[695,-267,695,695]  L
[-830,-671,694,-6]  J
[721,-267,695,915]  S
[694,-93,-342,-827]  D
[467,853,-636,327]  N
[-11,-901,409,80]  M
[-671,-361,-386,-879]  A
howmany L: [695]
3
where: [327]
N, 3
start: [-671,694]
J, 1
start: [-267,695,915]
S, 1

[-586,-697,-605,71,109,8,-543,401,-62,84] : V
[-365,-660,-587,-5,169,81,-537,422,-33,42] : G
[-406,-8,-776,-555,115,77,-443,397,-148,37] : W
[-406,-776,-555,-8,106,81,-515,435,-319,81] : K
[-365,-660,-587,-5,169,22,-537,422,-33,42] : Y
[-406,-776,-555,-8,106,81,-515,435,-1,44] : P
[-406,-776,-443,-8,106,81,401,435,-319,81] : R
[-368,-617,-636,-5,138,62,-636,-636,-30,83] : X
[-370,400,-557,70,136,58,-563,400,-46,112] : F
asked: [-406,-776,-555,-8,106,81,-515,435,-1,44]
P
start: [-543,401,-62,84]
V, 6
start: [-5,169,22,-537]
Y, 3
howmany X: [-636]
3
asked: [-370,400,-557,70,136,58,-563,400,-46,112]
F
asked: [-406,-776,-443,-8,106,81,401,435,-319,81]
R
howmany F: [401]
0

[-308,-414,-490,-285,-294,-234,-627,446,-244,-475,-265,-291,-152,-520,-248,-336] -> zos
[-947,402,536,679,589,727,615,633,-933,168,-802,825,207,368,565,403] -> kul
[21,-297,82,-258,-237,-216,-153,83,77,-40,166,-180,261,100,145,149] -> fari
[-151,387,-293,231,174,250,181,273,-115,-500,-341,136,-166,-307,-241,-306] -> Miv
[-128,-494,303,-211,-266,-261,-151,-155,-155,382,147,-8,-1,385,224,387] -> Vina
[55,276,133,228,125,149,399,-221,11,71,-7,261,-218,232,-53,104] -> Zode
[169,63,-104,-14,44,-1,-80,-34,161,5,89,-97,19,-138,-71,-128] -> misas
[-124,-10,65,22,26,30,34,-6,-125,35,-94,41,27,39,62,39] -> Purub
[23,620,-299,572,700,471,12,-579,-213,533,-409,234,-757,-504,-429,-599] -> Fidi
[-37,1,-5,403,304,121,-239,-457,-228,745,-125,110,-486,-122,-105,-146] -> Rus
where: [615]
kul, 6
where: [402]
kul, 1
start: [615,633,-933]
kul, 6
howmany Zode: [-53]
1
start: [446,-244,-475,-265,-291,-152,-520]
zos, 7

[-521,-442,253,547,-216,-167,-112,-99,185,108,-85,-710,378,-83,435,-282,19,207,-178,-404,94,-139,-370,-144,-329,594,-491,314,-169,112,-132,589,368,8] -> U
[204,141,-170,-292,40,-47,199,-181,-99,-40,34,-199,-251,319,2,-74,143,371,35,-74,-165,75,-226,-168,-279,-40,57,-64,-137,-142,3,172,365,-203] -> Q
[-521,-442,-82,547,-216,-167,-112,-99,-381,108,-85,-710,378,397,435,-282,-82,207,-99,-404,94,-82,-82,-144,-329,594,-491,314,-169,112,-132,589,368,8] -> E
[226,-417,413,-321,418,-217,-105,61,228,-219,61,-361,349,-476,43,60,-153,42,49,329,162,-9,-290,-76,352,-93,495,415,-477,215,-142,218,149,-243] -> T
start: [-370,-144,-329,594,-491,314]
U, 22
where: [352]
T, 24
howmany E: [-82]
4
howmany T: [61]
2
where: [-477]
T, 28

[-185,120,-577,233,-323,126,189,-164,-71,-202,-108,-287,166,-438,-906,-87,-419,227,-83,-149,387,-585,3,406,-431,-348,250,-377] : B
[236,383,136,742,306,36,171,-76,597,242,-120,-480,182,437,-632,-193,84,-80,-202,-295,102,-222,-392,-173,11,118,-210,39] : C
[-93,397,-272,48,-355,283,-40,154,51,-156,226,-750,-344,525,-282,-100,-78,165,-25,-174,530,-262,161,76,-38,-119,132,-639] : H
[-438,-906,-86,-419,-257,194,227,-33,-181,152,68,-416,-234,-189,-38,-41,-303,-88,64,-16,369,-53,59,16,203,186,396,-145] : Z
start: [-438,-906,-87,-419]
B, 13
where: [165]
H, 17

[37,531,-215,404,237,-388,-655,400,-15,500,-313,300,267,438,-149,-77,21,-443,-67,372,-236,-61,304,-495,-592,190,198,-284,40,540,28,455,-382,16,-21,37,-35,-167,100,-529,162,180,435] = Misi
[522,-147,-24,-269,-421,307,1,-13,-62,-463,115,-276,-301,-401,167,132,221,-35,453,-477,332,99,-22,7,407,-139,56,168,597,-619,-556,-175,442,244,-188,-407,361,667,-195,626,-116,-150,-200] = Pafa
[-419,139,-169,-117,335,-168,50,286,140,189,-109,283,376,451,-247,225,-256,-202,-324,479,-318,-157,91,194,161,-22,-259,169,-296,429,541,280,-243,-69,177,388,-539,-266,147,-467,236,210,277] = toku
[401,-223,-99,-82,203,203,-329,-125,-112,-309,201,-3,-102,-346,203,40,139,203,247,-288,-27,278,-198,62,226,94,125,202,366,-235,-334,-37,246,229,-363,-399,278,278,-227,253,-43,-255,-60] = Tira
[201,91,-387,-33,92,-145,-75,-187,-178,169,-18,15,-306,-66,71,-161,71,307,161,-170,-19,244,168,76,-97,76,160,21,58,97,-214,-171,-32,-260,-76,210,43,-326,-37,105,-131,-111,-115] = ronem
[-474,419,-198,271,180,-418,107,407,201,91,-387,-31,-63,652,0,169,57,-281,-269,378,-24,-260,-97,-479,-79,-206,-1,334,-253,531,568,320,-115,-178,466,361,-100,-341,-35,-692,315,293,414] = lusa
[-184,52,-104,203,33,45,-401,-247,-279,322,345,219,287,3,57,-27,-8,83,-103,208,-149,-31,114,179,-75,189,-198,-294,-113,280,241,86,-94,-193,-176,44,-377,-153,-210,-206,170,148,-277] = magu
[29,215,-23,-371,0,-181,372,755,423,-42,-596,-99,147,336,-281,251,-165,-347,-176,317,-117,-420,-234,-566,-66,-219,-156,287,-176,60,96,312,-95,581,470,-107,-106,96,415,-376,197,91,390] = tomu
start: [76,-97,76,160]
ronem, 23
start: [453,-477,332,99,-22,7,407]
Pafa, 18
start: [201,91,-387,-31]
lusa, 8
howmany Tira: [203]
4

[202,-41,209,-671] = Metar
[167,25,-188,-165] = Lal
[554,-415,-150,429] = mevun
[74,327,-174,235] = bubas
[75,-201,75,-187] = fugaz
[-6,265,-221,783] = lemas
[215,152,-986,-3] = Rin
[111,82,141,93] = basi
[-508,81,182,-101] = gibuz
howmany fugaz: [75]
2
where: [81]
gibuz, 1
howmany basi: [94]
0

[39,-360,303,159,-345] -> bero
[-575,248,-667,657,-167] -> Motin
[41,83,111,-539,-16] -> buz
[527,-33,224,-741,84] -> nevak
[-460,364,-397,416,-16] -> vib
[559,137,503,-857,412] -> ges
[41,83,111,-539,-359] -> veni
[270,-535,578,65,-462] -> Zili
[525,-240,412,-529,468] -> bopu
where: [-359]
veni, 4
where: [-360]
bero, 1

[121,-90,-50,117,49,-11,-127,-13,88,63,-81,-28,-308,-231] = fik
[121,-90,-50,117,49,-11,-127,-13,-4,-22,-56,-21,62,118] = Muk
[72,-156,72,-164,35,61,-144,-68,61,175,-1,92,-17,61] = Mav
[-50,203,-333,33,44,85,33,-50,-50,44,72,-160,-336,66] = gapil
[-25,128,-31,-71,-91,-118,91,125,128,128,140,-193,127,-118] = rade
[-103,-85,34,15,-146,147,-141,5,34,34,34,202,-146,18] = lok
[55,17,-291,-129,-149,-367,-95,9,-12,62,276,129,263,-505] = Sofad
howmany Mav: [61]
3
howmany rade: [128]
3
asked: [121,-90,-50,117,49,-11,-127,-13,88,63,-81,-28,-308,-231]
fik
howmany gapil: [33]
2
start: [-156,72,-164,35,61,-144,-68,61,175]
Mav, 1
howmany lok: [33]
0
howmany fik: [-11]
1

[12,101,31,67,13,153,7,-142]  naka
[-674,933,-794,720,-189,750,823,-149]  Gol
[177,-187,-148,228,-275,177,177,-9]  Lor
[162,129,-112,224,-218,115,58,-127]  milik
[244,-387,-205,389,-512,-910,-201,10]  Kose
[50,-261,567,-728,408,356,-355,-51]  Zopo
[-32,-95,-29,-93,-1,-142,176,44]  vum
[75,87,52,-98,320,-88,151,342]  gos
where: [-728]
Zopo, 3
howmany Lor: [177]
3

[242,218,380,245,277,-240,-329,305,-7,-529,-111,-649,-259,-254,-176,-915,-62,-47,242,483,-523,-388,153,40,-479,171,111,-162,-381,-233,362,-103,-117,238,44,114,46,657] = Neta
[-341,-305,105,229,337,178,-145,-87,-20,-121,505,-629,-138,-358,382,-512,-237,155,440,608,638,52,308,-604,312,-166,187,279,-222,161,86,230,280,237,-330,218,-444,-516] = teve
[-359,-471,160,87,265,-101,-35,231,-174,-456,-101,-133,-9,-5,-2,-362,87,7,305,66,-215,-366,75,-63,75,-444,23,576,-497,382,710,-127,-263,771,119,-283,239,709] = sudu
[-51,-444,-434,24,-172,82,109,-260,50,208,275,425,500,68,311,594,24,-72,-20,24,542,-56,-126,-341,442,-458,-273,967,104,401,-126,-101,74,253,-68,-449,-40,-412] = reve
where: [311]
reve, 14
howmany reve: [-125]
0
howmany sudu: [76]
0

[-51,-66,606,-62,533,-56,-56,-41,-19,-56,-17,-23,252,-61,-65,136,575,71,-46,203,-58,-61,493,39,411,-65,-67,-56,6,-72,-58,-49] : Farot
[-22,-51,15,20,-33,90,-32,-7,59,86,9,-13,-47,-39,-37,5,23,-45,15,-26,86,-40,-24,77,-61,51,-60,-5,-51,-8,46,53] : Lela
[-66,405,-49,-59,-73,-66,400,322,101,185,-63,-56,-18,248,322,138,-72,-72,497,101,-5,-3,-55,-62,-69,-69,119,-45,130,-70,-58,364] : vogop
[42,173,-37,22,61,-54,34,92,9,61,-52,5,49,68,50,42,-32,44,46,81,-7,31,-39,-47,130,34,42,-18,45,23,-54,61] : Dufu
[-65,9,-2,-51,33,-44,43,225,127,158,-72,-71,11,38,-24,107,62,-61,78,149,19,-46,-59,-2,-34,-17,-24,80,-17,-67,-54,78] : fek
[-61,-66,51,-70,22,17,-67,-59,429,131,-73,-72,-72,-58,-52,347,179,-50,-55,-11,22,-37,-67,421,-61,-50,-49,27,-56,-59,-72,233] : zovuz
[-65,9,-2,-51,62,-44,43,225,127,158,-72,-71,11,38,-24,107,62,-61,78,149,19,-46,-59,-2,-34,41,-24,80,-17,-61,-54,78] : tak
[-66,405,-49,-59,-73,-66,400,322,101,185,-63,-56,-18,248,322,138,-72,-72,497,101,-5,-3,-72,980,-62,-33,-8,39,-20,-32,-73,779] : rinub
[834,224,-71,632,-70,278,268,-72,-35,-57,633,724,-12,172,438,-20,-50,626,31,-60,186,658,77,-66,-44,498,424,-57,168,867,678,-43] : Malok
[42,173,-37,22,61,-54,134,92,9,38,-52,5,49,68,50,30,-32,44,-52,81,-7,31,-39,-47,-34,34,183,-18,45,23,-32,-51] : vapok
[65,-70,248,-56,160,-8,-73,-65,-69,158,-71,-72,104,-41,-63,-45,147,151,-69,-5,-73,17,301,-30,177,-62,-26,103,20,-12,31,-70] : kes
howmany tak: [-51]
1
howmany Dufu: [42]
3
asked: [-65,9,-2,-51,33,-44,43,225,127,158,-72,-71,11,38,-24,107,62,-61,78,149,19,-46,-59,-2,-34,-17,-24,80,-17,-67,-54,78]
fek
howmany Dufu: [61]
3
howmany Farot: [-56]
4

